Each row below holds a small network's activations on one input, seen along a few directions.
Each table varies a few parts of the input and shows all the possible inputs, shuffled.
A made-up example of a description, with smaller parts first: values(2) and (point or ring(11) or (line(6) and ring(8))).
Shared parts are said once, and a part with two or three values counts as separate values.

Other details of the inputs vary at random and push rows far along two fixed directions, the same in every table; ignore that.

Table:
r1: 6.5 -0.3 -14.5 40.7 -37.2 -12.4 4.2 24.3 66.3 10.9 12.4
r2: 22.8 -9.8 -12.8 -36.6 35.3 11.2 65.6 -12.0 -73.2 57.2 3.1
r3: -40.0 66.6 34.0 17.5 2.2 -20.6 -53.0 -7.3 80.8 -50.3 13.0
r4: 30.3 -62.8 -18.4 -18.3 34.0 25.3 19.1 -29.1 -69.0 45.2 -14.7
r5: 0.8 -24.0 -2.7 -43.1 58.2 17.2 -6.0 -16.1 -53.2 -8.9 -40.3
r6: -17.3 47.7 28.9 45.9 -51.7 -30.9 -54.9 11.9 53.3 -65.2 -5.5
r7: 10.9 28.0 5.7 46.9 9.9 -24.4 31.6 25.2 72.0 13.4 12.0
r8: -1.6 -18.6 -14.0 -54.6 -15.9 -7.9 11.8 3.0 -68.3 -1.2 -42.1
r9: 6.4 -47.2 -32.1 -48.1 -2.1 22.4 50.1 15.3 -71.3 49.3 -11.1
r10: -49.2 58.9 24.5 18.5 -53.5 -20.2 -31.7 39.9 59.3 -58.0 -18.8
r11: -13.8 67.3 36.4 -48.6 -5.8 -47.1 -19.7 -39.3 -77.5 -55.1 -52.2
r12: -4.1 -0.8 -7.1 -56.5 9.4 14.3 3.6 -7.3 -65.8 -0.9 -14.8
r13: 11.0 -49.4 -17.0 -32.9 57.7 47.9 28.2 -12.8 -58.3 41.5 -8.3
r14: 13.8 -36.4 -22.2 -50.1 54.1 21.5 26.1 -33.4 -52.3 54.8 19.3
r15: 18.9 -29.4 -25.9 40.4 -3.0 27.7 41.0 37.3 67.3 52.8 43.2
r16: -42.9 54.7 20.3 -73.2 -14.7 -16.1 -42.0 -12.6 -69.9 -62.8 -47.8
r17: 39.4 -21.3 -18.1 -32.8 33.2 -3.5 62.3 -17.4 -68.9 52.5 -8.5
r18: 31.7 -44.3 -28.9 52.2 12.1 15.9 34.5 47.6 71.1 41.6 34.4
r19: -26.8 41.5 16.5 -62.2 -28.7 -35.2 -46.1 -25.0 -69.6 -63.6 -56.1
r20: -31.3 53.9 14.1 22.0 -29.2 -32.9 -38.6 29.6 77.6 -59.4 -18.5
r21: 8.7 1.5 -2.7 42.5 4.3 -13.9 -10.0 -10.9 82.3 14.5 33.4
r22: -25.1 52.9 19.3 24.6 -20.7 -27.0 -42.8 26.4 78.8 -64.2 -12.9
r23: -34.8 64.3 34.6 35.7 -66.4 -23.7 -53.2 0.6 47.4 -56.2 -0.7
r24: 24.6 -36.8 -7.1 61.0 -6.7 20.8 21.7 -7.8 51.2 57.1 57.2
r25: 16.0 -22.4 0.7 -48.2 38.6 3.9 -6.3 -34.9 -57.6 -6.8 -12.7
r26: 35.7 -61.5 -27.1 -23.9 23.4 16.9 27.3 -14.9 -77.2 30.8 1.3
r27: 26.8 -15.3 -11.1 -24.6 12.5 6.0 65.2 -28.9 -84.5 62.5 4.1
r28: 38.3 -45.7 -25.5 59.6 -12.1 13.7 30.4 32.7 58.9 46.3 38.7
r29: 37.3 -40.8 -30.0 57.1 -28.7 6.5 31.9 18.2 58.7 55.2 36.7
r30: -6.9 -3.9 12.8 69.8 -21.5 15.8 -14.6 -7.7 46.1 17.2 17.3
r31: 30.9 -43.7 -19.5 49.8 35.9 14.6 27.7 17.9 84.6 42.0 42.7
r32: 1.6 -12.7 2.4 -39.0 -7.8 11.0 -1.9 -16.3 -86.3 -1.7 -10.6
r33: -48.1 58.9 31.3 33.9 -89.2 -31.5 -42.3 18.5 41.9 -53.3 -16.5
r34: -34.5 61.9 32.6 34.5 -37.5 -12.3 -52.0 24.5 52.6 -65.6 2.5
r35: 12.7 -29.8 -32.6 37.9 -10.4 22.3 47.1 40.6 66.5 59.1 38.7
r36: -33.3 59.3 42.8 30.1 -11.7 -11.9 -58.0 -3.9 63.3 -58.8 11.1
r37: -25.4 28.8 19.1 -60.4 34.0 -14.7 -44.2 -8.6 -62.0 -86.5 -48.8
r38: 12.0 -11.8 -11.1 -55.3 7.1 -0.9 -0.2 -13.2 -63.0 -6.3 -26.4
r39: -33.5 56.4 39.8 25.3 -0.1 -9.0 -51.6 1.7 71.0 -61.8 9.9
r40: -24.2 25.7 32.0 -49.0 19.4 -8.1 -55.8 -37.5 -66.4 -66.7 -61.3
r41: 12.6 -50.6 -15.5 -26.6 47.7 45.4 24.0 -17.3 -65.7 47.8 -4.9
r42: 39.0 -45.7 -15.6 62.0 2.2 8.7 20.5 -3.4 62.4 52.3 47.4
r43: -20.0 38.3 27.5 -64.8 15.4 -33.9 -55.6 -58.1 -58.2 -55.9 -34.6
r44: 16.6 -33.5 -29.5 52.8 -44.5 12.8 40.4 17.4 45.2 66.9 41.7
r45: 12.0 -11.7 -4.3 58.9 -11.5 -1.2 -5.2 20.3 57.1 -6.3 25.2
r46: 21.6 1.1 -9.7 51.2 12.5 7.7 67.8 27.0 59.5 64.6 41.8
r47: -37.6 39.7 27.5 -62.4 23.4 -0.5 -44.3 -10.5 -72.0 -82.0 -37.4
r48: 17.7 -38.2 -22.0 62.1 2.8 29.9 31.1 30.3 49.6 44.6 53.2
r49: -36.7 45.6 17.7 22.4 -43.6 -33.2 -30.8 41.5 70.7 -59.2 -29.7
r50: 21.4 -57.1 -34.5 -40.8 -16.8 3.7 43.8 2.9 -73.1 46.3 -21.3
r51: 25.7 -47.3 -28.6 -56.5 74.9 9.9 28.9 -25.4 -36.7 43.9 3.1
r52: -3.0 9.0 9.7 43.2 -15.0 -5.6 -11.9 -22.0 59.2 24.1 42.3
r53: 21.7 -55.2 -19.0 -21.2 14.8 28.9 30.4 -17.5 -86.0 39.3 12.8
r54: -35.3 45.8 28.9 -68.7 10.8 -3.2 -43.7 -3.2 -68.8 -77.1 -42.1
Each input here is: line(6) and (point or line(8)).
The inputs of r39 and r24 match in every part but the line(6) part. If r47 is changed in the same way as r39 into r24, which row does it become?
> r53
Which other rows agree with r31 in the line(6) part? List them by row number.
> r5, r7, r18, r20, r22, r37, r49, r51
Which other rows does r21 become when the line(8) part takes its other values? List them by row number.
> r1, r8, r25, r28, r38, r40, r45
Which other rows does r2 become when the line(6) part takes its other values? List them by row number.
> r7, r11, r17, r27, r46
Which other rows agree with r19 in the line(6) part? List them by row number.
> r4, r6, r11, r26, r29, r42, r43, r50

Table:
r55: -18.2 22.2 13.3 -21.3 -12.1 -9.0 -23.5 -5.4 -25.5 -34.8 -22.2
r56: 6.9 -7.6 -7.0 49.7 -39.5 -1.3 8.3 17.2 46.3 20.4 20.3
r57: -8.2 19.0 6.2 4.1 -12.8 -10.1 -4.5 12.5 16.2 -15.6 -6.0
r58: -9.1 11.0 8.1 2.2 1.3 -1.2 -20.1 -4.4 10.5 -18.0 -3.0
r59: 1.3 -7.1 -4.8 -56.2 15.7 2.4 11.0 -16.5 -78.0 1.8 -25.8
r60: 5.7 -5.0 -1.6 57.2 -19.1 4.6 4.3 13.8 62.4 18.9 31.4
r61: -12.2 19.9 17.3 -6.5 14.7 -5.9 -33.8 -13.6 5.8 -35.5 -8.8
r62: 27.9 -40.9 -21.7 0.9 39.0 19.9 35.4 -5.5 -2.4 50.4 22.4
r63: -16.1 29.6 17.3 -28.8 -24.4 -19.5 -20.1 -19.2 -49.2 -32.1 -26.8
r64: -3.4 2.3 1.6 -41.6 25.1 0.9 -0.3 -7.9 -39.3 -11.0 -16.1
r65: 2.8 -8.9 -10.6 47.1 -10.5 6.9 11.4 33.7 70.5 13.7 22.9
r66: -22.9 43.5 20.9 4.9 -12.6 -18.7 -28.8 7.5 25.5 -44.9 -13.7
r67: -21.4 31.2 13.5 24.7 -27.6 -13.2 -23.8 25.9 49.5 -38.1 -6.1
r68: 1.8 -14.9 -5.4 -54.2 22.0 9.0 3.2 -18.0 -76.1 -1.2 -22.6
r69: 22.1 -30.0 -15.3 6.9 -0.2 9.6 32.9 -8.0 -17.6 47.1 17.3
r70: 21.4 -25.8 -15.5 23.1 27.6 11.8 24.2 9.4 37.8 34.7 24.3
r71: 21.2 -29.1 -13.8 2.6 9.5 11.3 28.0 -13.4 -20.2 43.7 15.5
r72: 11.5 -19.4 -12.2 36.4 18.1 11.7 8.9 20.0 63.2 17.0 23.3
r73: -2.9 10.2 13.9 14.1 7.3 -2.5 -23.7 -12.4 19.9 -17.5 5.3
r74: -14.4 33.9 22.6 25.5 -14.1 -13.8 -28.4 -12.4 33.3 -22.8 7.3
r75: 14.7 -19.7 -12.8 6.4 8.6 8.7 27.0 5.3 2.1 31.7 14.5
r76: 16.6 -38.3 -28.3 0.1 -7.8 13.0 36.3 25.6 -4.8 36.3 5.2
r77: 1.6 -6.5 -2.9 -49.8 27.9 5.9 7.2 -19.7 -62.4 3.2 -16.9
r78: 25.7 -52.2 -32.6 2.5 -4.5 20.0 45.8 12.2 -18.3 58.0 14.1
r79: -21.9 36.8 26.5 13.1 -13.2 -14.3 -43.7 -10.0 22.7 -45.4 -6.7
r80: -11.5 24.1 7.3 3.6 -29.8 -15.3 -6.9 7.8 5.1 -17.6 -11.2
r81: 0.2 -11.5 -6.0 -34.9 22.4 6.9 0.6 0.3 -30.7 -6.6 -13.9
r82: -15.1 25.1 16.4 17.4 -26.6 -11.1 -23.8 0.4 17.5 -26.6 -3.6
r83: -0.1 -3.4 -9.2 -22.1 -9.8 -2.6 15.7 9.8 -26.8 5.0 -11.7
r84: -3.9 11.7 14.8 -27.2 25.3 -3.9 -18.7 -35.0 -36.9 -14.3 -8.6
What is each input in this table made of?
> line(5) and line(6)
The inputs of r77 and r79 match in every part but the line(6) part. If r75 is changed in the same way as r77 into r79, which row does it become?
> r60
A walk changes only the line(5) part. It starts at r78 and steps to r55. List the rest of the walk in order.
> r68, r58, r61
A walk changes only the line(6) part. It starts at r76 and steps to r83. List the rest of the walk in order.
> r80, r78, r56, r63
A walk changes only the line(5) part. It starts at r72 and steps to r81. List the rest of the walk in order.
> r65, r67, r76
